These are the activations of a small network on made-up records, seen along a few directions, one row for each record.
After each row come some of the record's fields: NIM, MUFO, FUM, MOS, SEVEV.
The largest differences between rows may come from other fields.
Strong random noise was added to every row along 18 fixed directions; ignore it. To show where, here is one row again and again, with new noise each time:
[ 133  132 -211  -44  142  -22   -4 -156  -97   15 -346   75   -1  271
  159  109   75  139  347 -423 -260  104  -50   82  232  180  513 -120
  104 -103  172 -228  357  -23  141]
[ 150  -94  295  281    8  186   -1 -155  191   -5 -276 -232 -106 -374
  405  478   36  113 -242  306 -192    4 -108  198  166 -125 -606  333
   46 -520  291  -10   84 -141 -159]
[ 266 -166  -33    4 -359  142  544  -51   13  -57  -66    8 -302 -783
 -335  220  -23  168  -47 -111 -439 -251 -127  -26 -103 -109   -7  272
   -1 -141 -292  259  281 -316  342]
[  17 -205 -359 -432 -417   -7   97  112 -193  294  178   99 -253 -740
 -192 -109 -357  -20 -513  112   44 -236 -426   95 -379 -225  -23  -92
  -87  194  -52 -333  -13  172   57]
[  22 -366 -440  -29 -466  240 -333  364 -262 -170   97 -211 -226  -44
  377  403  420  411 -307   50  311  312 -119 -288  345  125  259   -8
  260 -200 -234   -1 -162 -105   92]
[  58  364  233   17 -105  214  242  131   81 -170  -67  363  366  -66
  188    9  -23  -26   11 -291  -68 -158 -175 -332  216 -135  103  118
 -240  300 -174   30  121  -83   43]
[-200  348   76   34 -286  113  246  208 -174 -138  304   11  353   31
 -201  -76 -243 -467 -357 -446  180 -191 -116 -620   32 -451 -579  -25
  179  415 -274  -92 -184 -238  -87]
[  33 -159  111  195 -171  319  -74 -397   96 -187  113  -66   48  137
  124 -117  353   13  236   81  216  -25  -81  466  231  239   30  455
  173  145  353 -129  308  144  275]
[ 609 -234   19  157 -534  365   33 -421   96  465 -398 -216  221 -119
  190  374  137  100 -303 -805  268 -148 -390   41 -230 -295 -152  549
  407  182  168 -280  117  247  238]
[  60   -2  -83  163 -107  -16 -318   36 -591  -65 -263  410  241  459
   20   78  200 -245  158 -209  336  169   10 -194  155 -189  435 -269
   56 -270   63   74  226   -7  220]
[  51 -148 -181 -118   97  -93  300   -9 -143  111  -45   14  353 -173
 -308  354 -268 -475 -196 -118  156 -402   93 -156 -458 -268 -272 -115
 -572  126  215 -149  314   30 -247]
[-127  201  -19 -170 -179 -145  300 -129  255 -176  -63 -235 -306   89
  -79   53   17   40  219 -144 -276   22  -74 -192  292  152   54   71
   69   40 -290  189  -48 -462  110]
[-106  148 -102 -206  -53  123  147  150   44   26  -49  -68  183 -211
   61  -61   79  204  103   51 -210  -92 -479   42  214  110  251 -250
 -175   83 -358  161  192 -383   84]
[ 101   13  273 -261 -269   29  191   68  346  369  223 -249  -96   35
 -416  103 -508 -328 -312  140  277 -105  -42 -329 -130 -414 -754 -320
  255  207  343    2 -307 -354 -142]
[ 234   61 -444 -117 -115  -36  -70  105 -442 -296 -189  347  117   69
   14  754 -119  186 -299 -552  391  282  387 -173  454 -307    9   73
  375 -274  176 -339  229  -73 -266]
[ 263  -33  377  -57  269 -136 -298  494  263 -138 -322  471 -254  247
  506  -19  207  375 -356  289  348    8  424 -664   19  693   52  -38
  -94 -394  201 -379 -294  365 -354]
[ -74 -135 -497  110  323 -202   89  152 -237   60  -66 -143  107   27
 -143 -131  368  193   36  176  200 -343 -140  -17 -310  353  225 -251
 -123 -407  -35 -106   93  207   -1]
[ -27  -63 -436  -68 -652 -561  -42 -325 -100 -174 -302  180 -757  158
 -234   61  122 -352    9  419  340  -55 -188 -421 -290   45  375  199
 -410 -437  190  326 -409  152  627]
[ 424    9  532 -274  257   16  279  -63   58  272 -390  396  258 -130
 -388  101 -395 -196  158 -500 -233 -192  280  -13 -207  -60  -79 -206
  -88  153    8  -30  608 -302 -228]
[-219 -404  436 -491  -94 -517  234  -45  214  178  100  -37 -747  162
  160   38 -137  -52  159 -171  -89  118  653 -130   16 -118  434  120
 -165  292 -691  -18 -227   40 -573]

[ 272  100  167 -179   98  -23  194 -204  278 -113  -39  319 -286 -278
 -380 -244   51  446  622  -39 -126  -29  164  334 -185  358  301  417
   56  175 -239  524   74   26   89]
NIM: kivob / MUFO: gedu / FUM: kod / MOS: masu / SEVEV: muge
[-113  143 -830  105   45 -137 -242  -67 -204  136 -155 -410 -148   95
 -284 -330  105 -218  -88   62   -3 -205 -647 -244 -616  395 -157 -272
    1 -265  256 -130 -217  147  478]
NIM: rede / MUFO: zefev / FUM: vimi / MOS: pifid / SEVEV: gog
[-432  110  396  208   34 -301  424  -33  118 -276  236  168   61  328
  141 -323  225  -99   19 -101   14 -246  418 -148  368  -30  267  230
  -19   57 -609 -148  -19   78  -72]
NIM: rede / MUFO: tuv / FUM: kod / MOS: vutav / SEVEV: gog
[ 413  320  326  344  429  299  242  383  142    5 -385  329  359   46
   30  196  -35  -12  -62 -147 -321 -192   58 -660  -75   22 -159 -328
 -186 -309  308  -51  193 -143   66]
NIM: rede / MUFO: zefev / FUM: vimi / MOS: pifid / SEVEV: gog
[-406 -181   -8  301  263   75 -107   -8 -213 -159  318 -426  -61 -117
 -149 -473  100 -365  -25  365 -414 -178  -22  190 -168  446 -477 -165
  170 -182   82 -184  254 -157  157]
NIM: rede / MUFO: tuv / FUM: konaf / MOS: vutav / SEVEV: muge
[ 197  218   -6  143   -1   81  117  104  177  -11 -175  233  162   23
 -248 -189   50  121 -180  225   82 -205 -206 -177    8  246    1 -245
   82 -276  245 -107   65 -119  437]
NIM: rede / MUFO: gedu / FUM: kod / MOS: vutav / SEVEV: muge
[ 241 -167  459 -354 -517   24  140 -130  268  159  -43  155  155   28
 -317 -198   -9   95 -367 -122  502  -60  -32  169  281   68 -119   58
  408  163 -207 -170  126 -341   96]
NIM: kivob / MUFO: gedu / FUM: vimi / MOS: masu / SEVEV: gog
[-284  365  -72    6   86  101  159  250 -375 -761  445  656  -32 -154
 -211 -343  -33   42  188   74 -196  136  340   24  503  178  252   46
   37  142  -83  -63  211  -67  165]
NIM: serur / MUFO: gedu / FUM: konaf / MOS: masu / SEVEV: muge
[ -47   71 -117 -135 -353 -102 -368   -7  -70 -235 -445  106  132 -124
   27  -13  220 -161 -424  289  316  -30 -509 -215  -81  425 -244   75
 -370 -256 -163  200  -62 -310  206]
NIM: serur / MUFO: gedu / FUM: vimi / MOS: pifid / SEVEV: muge
[-114 -329   76  193  254 -298  187 -194  -14  137   72 -248  -45   10
 -189 -299  184 -119  -93  -35  133 -392  328  209 -533  275 -148  229
  -60  -57  -82 -282  -45  450 -199]
NIM: serur / MUFO: gedu / FUM: tav / MOS: masu / SEVEV: muge
[  34  309  102  -60  390  331   11   66  408 -202   26  -36  270 -265
  183  208 -354  -47  -98  218 -378  -47  -31   88   59  244 -587   32
 -338  193  585 -238  228 -151 -232]
NIM: rede / MUFO: gedu / FUM: vimi / MOS: masu / SEVEV: muge
[ 179 -182  215 -306 -168  199  105  330  425  347 -133 -125  214 -154
  466  395  -61  322 -264  176 -193    3 -207 -148  331   20  300 -401
 -422  116  -29  -40   99 -343  -66]
NIM: serur / MUFO: gedu / FUM: konaf / MOS: masu / SEVEV: muge
[   7   94  161 -404 -365 -132   80  -71  282  102  139  319 -318   91
   64 -302 -370   76 -409   -4  139  106   85  100  367  -32  161  -56
  320  238  360 -771 -172  179   87]
NIM: serur / MUFO: tuv / FUM: vimi / MOS: masu / SEVEV: muge
[-347 -117  141   49  453   -4  129  339 -196  187  525  -33 -264  -85
   71 -615  -73   70  313  -70 -578  -20  262   66 -172  -10  409 -350
  169  272 -432 -176  -48  286 -194]
NIM: rede / MUFO: tuv / FUM: konaf / MOS: vutav / SEVEV: muge
[-112  158  348  -58  535 -426 -108 -335 -117    9 -399  220  -36   90
  -97 -241 -148 -260  288  123 -229  -16  164  442 -162  227 -159  -63
 -229 -272   74   24  264  -20 -319]
NIM: serur / MUFO: gedu / FUM: konaf / MOS: masu / SEVEV: muge
[ -67  232   22  174  -33  -85  260  174  381   38  115   52    2   70
  239 -302  168  332 -280  369  215 -282 -234 -242   67  110  150   52
  -67 -123   89 -213 -445  337  202]
NIM: res / MUFO: gedu / FUM: konaf / MOS: masu / SEVEV: muge
[  49  423  322 -624 -281   28 -389  -73  301 -153  -75  525  -96   31
 -175 -271 -411 -137   85  201  296  235 -249   -7  178  228 -219   35
  -30  489  177  253  -90 -332    1]
NIM: kivob / MUFO: zefev / FUM: vimi / MOS: pifid / SEVEV: muge
[  58 -322 -106   -2 -325  188   63  477  -42    1  540  -38 -409 -240
 -153  127   62  143   25  228  190   42  158 -506 -205 -255   96  -29
   32  169 -193  481 -420   64   50]
NIM: kivob / MUFO: zefev / FUM: vimi / MOS: pifid / SEVEV: gog
[-191 -143 -302 -163  136 -126 -538   57 -614 -100   87  197   54   -2
 -323 -150  164   29  297  400  401  278  -26  466  -52  139  198 -290
   18 -211 -181  481  112 -120  -63]
NIM: serur / MUFO: gedu / FUM: konaf / MOS: masu / SEVEV: muge
[ 302 -379  429 -111 -239  118 -378  150  -11 -150  -21  157 -414  122
  -27 -106   51 -120 -254 -236   73  230  562 -474 -146  600 -182  131
  305  153   52 -216  -63   -3   90]
NIM: serur / MUFO: gedu / FUM: konaf / MOS: masu / SEVEV: muge
[ 510 -620  429    5 -266  331  198  227    7  172 -252  100  139 -443
  -13   -9  414  249 -274 -469 -105 -260  134 -290 -362  453  285  204
 -158  201 -649   10  345  -36  160]
NIM: serur / MUFO: gedu / FUM: konaf / MOS: masu / SEVEV: muge
[ 192  -16  265  138  246  -52 -565   28 -290  -84 -359   74 -348  -85
  154  -48  -82  -49  -13 -316 -435  293  357  -73 -158  351 -350   93
  513 -352   25 -119   62    6 -127]
NIM: serur / MUFO: zefev / FUM: tav / MOS: pifid / SEVEV: muge
[ 258   12  198   78    6  -99   12   91   -3 -217 -206  339 -375 -139
  -97  -42  103  175   76  -62 -146   73  279 -277  -48  294  108  211
  150 -297 -180  219  -59   19   97]
NIM: kivob / MUFO: tuv / FUM: konaf / MOS: vutav / SEVEV: gog
[ 334 -180  204   49 -640  433 -178 -336  112    0  277  346 -172  134
  -91   31   24   31  275   57  459  329   60  337  231 -361  316  403
  301  400  553  234  -66  231  521]
NIM: serur / MUFO: tuv / FUM: vimi / MOS: masu / SEVEV: muge
[  81 -153  245 -439  102   84 -134   52   54   34 -351  141  512 -164
 -138  152  135  403   27  342  345  105 -194  620  396  298   35 -328
 -156 -136 -334  347  579 -650 -322]
NIM: kivob / MUFO: tuv / FUM: kod / MOS: vutav / SEVEV: muge
[-322  -67  185    5 -208   25  159   68 -284 -408  391  294  -47 -156
 -145 -225 -211 -507 -256  145  -43  -63  305  -39   66 -111 -222  106
 -199  245   11 -321  151   29  -44]
NIM: kivob / MUFO: gedu / FUM: kod / MOS: masu / SEVEV: muge
[ 255 -116  606  -48 -289  206  -60 -311  232 -279 -159  142   19  141
 -171  -46  121 -103  197 -206  -30  164  247  151  403  372  -18  306
  285  129 -145  228  397 -513  277]
NIM: res / MUFO: tuv / FUM: tav / MOS: vutav / SEVEV: gog
[-155  329 -215  -75  154  -26   19   20  257   73  251  -52 -112  160
 -213 -244 -351  -54 -370  322  343 -115 -116  -34  -18  -49 -532 -228
  298    5  491 -507 -351   97  -39]
NIM: rede / MUFO: zefev / FUM: kod / MOS: pifid / SEVEV: muge
[ 181  -85 -134   19 -440   20  341  -63  237   88   58 -271 -415  113
 -228  474 -115    2  132   48 -108  199   26 -258  217 -396  112 -122
  160 -137  294  320 -243 -300  402]
NIM: kivob / MUFO: tuv / FUM: vimi / MOS: vutav / SEVEV: gog
[ -69  170  -72 -150 -243  302   69   88  324   27  210 -271 -116 -231
  205 -175 -189 -104  -47  -52 -433  -34 -393 -275 -114  176  -82    9
 -291  606  123  -98 -201   40  157]
NIM: serur / MUFO: tuv / FUM: konaf / MOS: vutav / SEVEV: gog
[  84 -271  406   49  203 -116  -41 -394  128  338  -90 -125 -165   88
  159 -165  156   54  445 -269  -47   23  258  400 -328  -13  186  382
   38  231 -235  144  -59  395 -300]
NIM: serur / MUFO: tuv / FUM: konaf / MOS: vutav / SEVEV: muge
[ 119  -55  402  -66 -109   45 -267 -106   68    2 -246  372 -420 -583
  370  -50  -43  101  110  282 -365  145 -143  197 -229   36  171  442
 -397  -57 -263  407  -65  188   13]
NIM: res / MUFO: tuv / FUM: vimi / MOS: masu / SEVEV: gog
[-336  -92 -600  -78   24 -416 -296   26 -598  -50  -80   39  -95   84
  -41  -86   17 -485   36   85   31  -69 -121 -201 -445   11  345 -199
 -464 -109 -229  102   40  159   73]
NIM: res / MUFO: zefev / FUM: konaf / MOS: pifid / SEVEV: muge
[ -11  157  239   38  234 -285    1  -54 -130   47 -166  226 -405 -225
 -226 -125 -476 -505  225  395 -673  -83   85  -98 -345  -72 -309 -285
 -259 -420  406  176  119 -125   68]
NIM: kivob / MUFO: gedu / FUM: kod / MOS: masu / SEVEV: gog
[ 148  184 -257  -21  305  267  -49   96  -73  246 -194 -333  270  -99
  135  285 -255  -26  194 -462 -676   89 -282  -35 -138    5  -23 -423
 -128  152  198    5  278 -223   -2]
NIM: serur / MUFO: gedu / FUM: konaf / MOS: masu / SEVEV: gog

Which values does each new row have?
[-221 -228  -67 -370 -208 -441  141 -306   98 -136 -118  -43 -556 -323
   30  370 -419 -344 -320  226 -433   -7  308  211   81    4  -77  149
 -408 -208    9 -329  275 -236 -121]
NIM: rede / MUFO: gedu / FUM: kod / MOS: masu / SEVEV: gog
[ -60 -151  379 -337  -65  112  -73  405   10  -92  342  353 -292 -334
 -194 -582 -363 -108 -288  359 -338   -4  254  -70   25  484   24 -487
  -47  239  179 -451  163 -101  152]
NIM: serur / MUFO: gedu / FUM: tav / MOS: masu / SEVEV: muge
[-169 -224  -79 -334  321  -20 -304   23 -303  -53  229  227  333  -23
    2  330 -298 -246  -76  107  525  184  438  422 -103 -298 -197   22
 -365  348  159 -136  216  240 -826]
NIM: res / MUFO: tuv / FUM: konaf / MOS: vutav / SEVEV: muge
[  80  239   -3 -313  -40 -286  313 -277  359   51    0  -27  113  150
 -466   78 -180   13  144 -117  400 -151   59   50  -52  -83 -251  147
  -53  281    4  292 -163 -172 -149]
NIM: serur / MUFO: gedu / FUM: konaf / MOS: masu / SEVEV: muge
[-135  118 -501    5  113  138 -168  275 -548 -497  132  280   66 -323
 -118 -104  -10 -139  -59 -198 -274   31    4 -161 -111  310    9  -12
 -134   89  -10 -173  274   32   86]
NIM: serur / MUFO: gedu / FUM: vimi / MOS: pifid / SEVEV: muge
[  75   53  396  -18   14 -124  158  182  474   -8 -100  162   77  161
  292  -49  259  265    5   97  265 -149  120 -437  -13  158  265  201
 -368  118 -384  254 -357  145 -173]
NIM: res / MUFO: tuv / FUM: konaf / MOS: vutav / SEVEV: muge
[   8  313  -12  -38  162 -135  303  -97  441  132  243  -74 -308  409
 -434 -302 -144    9  402    6   66  -82   86 -166 -108  -28   26 -123
  266  188  303   72 -350   65  146]
NIM: rede / MUFO: zefev / FUM: vimi / MOS: pifid / SEVEV: gog
[-258  -70  145  423  387   41 -213  361 -297 -603  259   61    9  548
  299  324  253  -22  226  340   19  422  724 -208  647   63   80 -241
   13 -407  237   72  128 -175 -218]
NIM: res / MUFO: gedu / FUM: konaf / MOS: masu / SEVEV: muge
[ 178  240 -283 -517  134  -98 -316  187  431  188 -303   60 -139 -239
  357  419 -341  377  -70  277  -90  152 -300 -108 -102  183   41 -130
 -454   30  194  160 -240  -38 -321]
NIM: rede / MUFO: gedu / FUM: vimi / MOS: masu / SEVEV: muge
[  49  -77  179  148  100   27 -185  -59  153  -26 -225  -20  -39  176
  391    4  291   41  364  -11 -201   66   73 -117 -146  335  458  131
 -437   51  -77  289 -109  203   90]
NIM: serur / MUFO: tuv / FUM: tav / MOS: vutav / SEVEV: muge
[ 417  309  352   70  332  124    9 -126  388  -85 -287  136  147  -74
   -2  186  -20  306  235 -426   17    6  233 -110 -174  192 -401  546
  187  130  -63  354  -64   19 -321]
NIM: res / MUFO: tuv / FUM: konaf / MOS: vutav / SEVEV: muge
[-388  216  172  -23   34 -352  242 -118   64 -186   52  -35  126  276
  -27 -610  266 -285  -71 -275  193 -347   25 -279 -191  321 -103  329
 -153  374 -677 -140 -249  151 -169]
NIM: serur / MUFO: zefev / FUM: konaf / MOS: pifid / SEVEV: muge
[-181 -336  143   46 -148  -14   81   78 -124 -128  209  158 -368   37
   40   10  -69 -379 -362  374   38   25  331 -101  106 -159   -3  -98
 -164 -150  265 -494   68  115   38]
NIM: rede / MUFO: zefev / FUM: vimi / MOS: pifid / SEVEV: gog
[-176  661  -11   62  517  151 -207  148  -33  -62   80  388  -83 -267
  584  129 -427  135  359   80 -495  310 -175  161  133 -563   33   78
 -224  119  154  150 -228  328 -429]
NIM: rede / MUFO: zefev / FUM: vimi / MOS: pifid / SEVEV: gog
[ 133 -567  101  391 -187   11  119 -327  -91  345  176 -156   71  210
 -160  -82  209 -245 -232  262  575 -255  163  369 -258 -248  -90   92
   99 -144  701 -447   44  567  193]
NIM: serur / MUFO: gedu / FUM: konaf / MOS: masu / SEVEV: muge
[-117  -96  -88 -103 -343  -72 -123 -148 -108   22 -232  -62 -108 -159
   73 -219  234    7  -65   37 -119   26 -470  180   48  195  261   39
  -83  -91 -354   70   71 -195  316]
NIM: serur / MUFO: gedu / FUM: vimi / MOS: pifid / SEVEV: muge
[-300  -22 -373 -181  -24 -114  158 -267  -60 -237  372    9 -375 -376
 -154  -21 -527 -651 -172   75 -306 -162  146  162 -444  -43 -273  330
 -507  486  422 -519   60  461  -68]
NIM: rede / MUFO: tuv / FUM: kod / MOS: vutav / SEVEV: gog
